Each row below holds a small network's activations on one input, seen along a few directions.
In each table, some parts of the input vary, and every possible input appears once, in random order.
A made-up example of a description, with smaller parts first: one of 6 places along a line, together with either a single point or one of 9 places along a line or (one of 3 separate values, together with one of 8 places around a ring).
Shared parts are said once, and a part with two or three values counts as separate values.
In the rows, zero is written as 128.

Other details of the inputs shift rows strongly along two fixed directions, in all tables alike. That doesn't count.

Table:
R1: [ 83 199 145 221 117 114 151 183 134 125 179]
R2: [136  36  58  81  74 147 113 112  67 120 149]
R3: [ 87 141  92 191  95 112  98 157 136  81 144]
R4: [162 179 182 124 177  88 138  93 177 157 107]
R5: [155 143 160 109 157  91 126  81 146 151 102]
R6: [ 73 169 107 214  96 124 138 194 120 103 184]
R7: [154 183 159 130 174  99 150  89 161 150  88]
R8: [ 71 161 137 194 114 151 116 193 134  92 150]
R9: [163 175 187 117 177  99 171 110 148 186 132]
R10: [142 101 162  76 144 145 128 105 119 150 102]
R11: [181 119 133  75 154 123 153 111 132 156 137]
R12: [132  19  68  54  87 179  92 128  93  97 117]
R13: [ 78 136 133 176 101 156 113 174 125 101 143]
R14: [148  35  32  69  79 164 126 107  68 114 129]
R15: [160 125 125 103 147 107 115 101 151 121 112]
R16: [147 128 151  86 156 155 148 109 130 148  86]
R17: [160 139 155 110 160  94 124  87 154 150 102]
R18: [ 72 116 120 173  96 158 106 171 110 101 141]
Description of these inputs: one of 3 separate values, together with either a single point or one of 5 places along a line.
Q: Changing only the choice among 3 separate values turns R6 into R12. The same change can be made to R11. Which row results?
A: R8
Q: List by row number the other rows that have the choice among 3 separate values in common with R7.
A: R3, R4, R5, R15, R17

Table:
R19: [106 220 207 174 167 136 183 148 144 166 109]
R20: [ 91 104 114 129 109 157 118 168  79 101 157]
R21: [169 145 162  97 157 120 173 126 132 176 149]
R22: [165 153 151 121 168 100 143  84 142 158 111]
R23: [ 85 107 124 156  85 166 121 163 114 123 163]
R24: [115  93 106 131 103 121  90 134 124 105 121]
R25: [206  72 138  33 163 128 110  59 136 155  87]
R26: [113 114  90 153  97 138 102 136 124  85 138]
R27: [118 107  70 140  95 136 104 123 112  96 137]
R28: [ 97 117  96 151 109 165 131 183 119 103 148]
R29: [103 108  92 145  88 121 100 143 128  85 131]
R30: [102 242 196 211 173  68 161 140 172 156 129]
R31: [196  83 117  22 149 107 128  58 138 155  86]
Q: Describe the family of inputs behind these rows.
A: either one of 5 separate values or (one of 2 separate values, together with one of 4 places along a line)
Q: Which other rows does R25 become when the place on the line of 4 takes its other values? List them by row number.
A: R22, R26, R27
Q: A walk changes only the place on the line of 4. It starts at R24 and steps to R29. List the rest of the walk in order.
A: R31, R30

Table:
R32: [177  41 119  23 132 152 109 120 128 131 136]
R33: [ 89 132  66 183  73 131 132 162 116  96 155]
R34: [ 96 126  68 195  83 137 122 157 111 102 165]
R35: [ 94 114  99 143  89 165 133 163 117 107 134]
R36: [ 90 114 115 165  88 166 116 155 105 112 153]
R37: [ 77 119 109 171  94 160 111 168  87  92 158]
R38: [110 175 178 155 156  92 125 126 147 136 108]
R39: [178  67  95  59 122 115 110 116 131 128 154]
R40: [174  63 104  54 118 114 131  77 114 164 118]
R41: [ 98 116 103 160 102 134  88 133 106  85 129]
R42: [123 188 161 145 163 107 140 129 159 124  96]
R43: [150 189 154 150 174 100 161 123 140 152 134]
R44: [ 68 114 101 189  73 127  90 153 121  93 133]
R45: [148 182 166 143 164  96 153 111 133 153 140]
R46: [124 153 141 141 139  89 143 126 121 146 139]
R47: [165  68 110  53 143 164 130 106  99 136 110]
R48: [ 81 118  94 185  87 172 120 176 108 101 153]
R49: [119 167 193 127 166 115 154 138 132 161 121]
R50: [157 178 172 141 158 103 158 101 150 169 137]
R51: [138 182 170 159 164 119 136 116 170 144 105]
R52: [157  78 111  41 136 157 141 110 107 133 100]
R53: [185  71  79  33 130 124 140  83 104 137 106]
R54: [161  57 103  69 111 147  95  74 120 123 101]
R55: [124 164 196 129 156 123 157 131 149 176 121]
R56: [146 171 188 130 173  96 116 137 190 133 130]
R57: [146 180 173 137 185 111 137 110 158 139  99]
R58: [ 83 128  87 177  81 141 107 153 133  82 121]
Q: Describe the family of inputs behind these rows.
A: one of 3 separate values, together with either a single point or (one of 2 separate values, together with one of 4 places along a line)
Q: Changing only the choice among 3 separate values turns R34 into R48. The same change can be made to R45. Which row results?
A: R37
Q: Which other rows does R47 become when the choice among 2 separate values takes its other values? List them by row number.
A: R48
Q: Which other rows does R57 become when the choice among 3 separate values takes its other values? List them by row number.
A: R43, R47
Q: List by row number the other rows that have the choice among 3 separate values in common with R58.
A: R38, R41, R42, R44, R51, R54, R56, R57
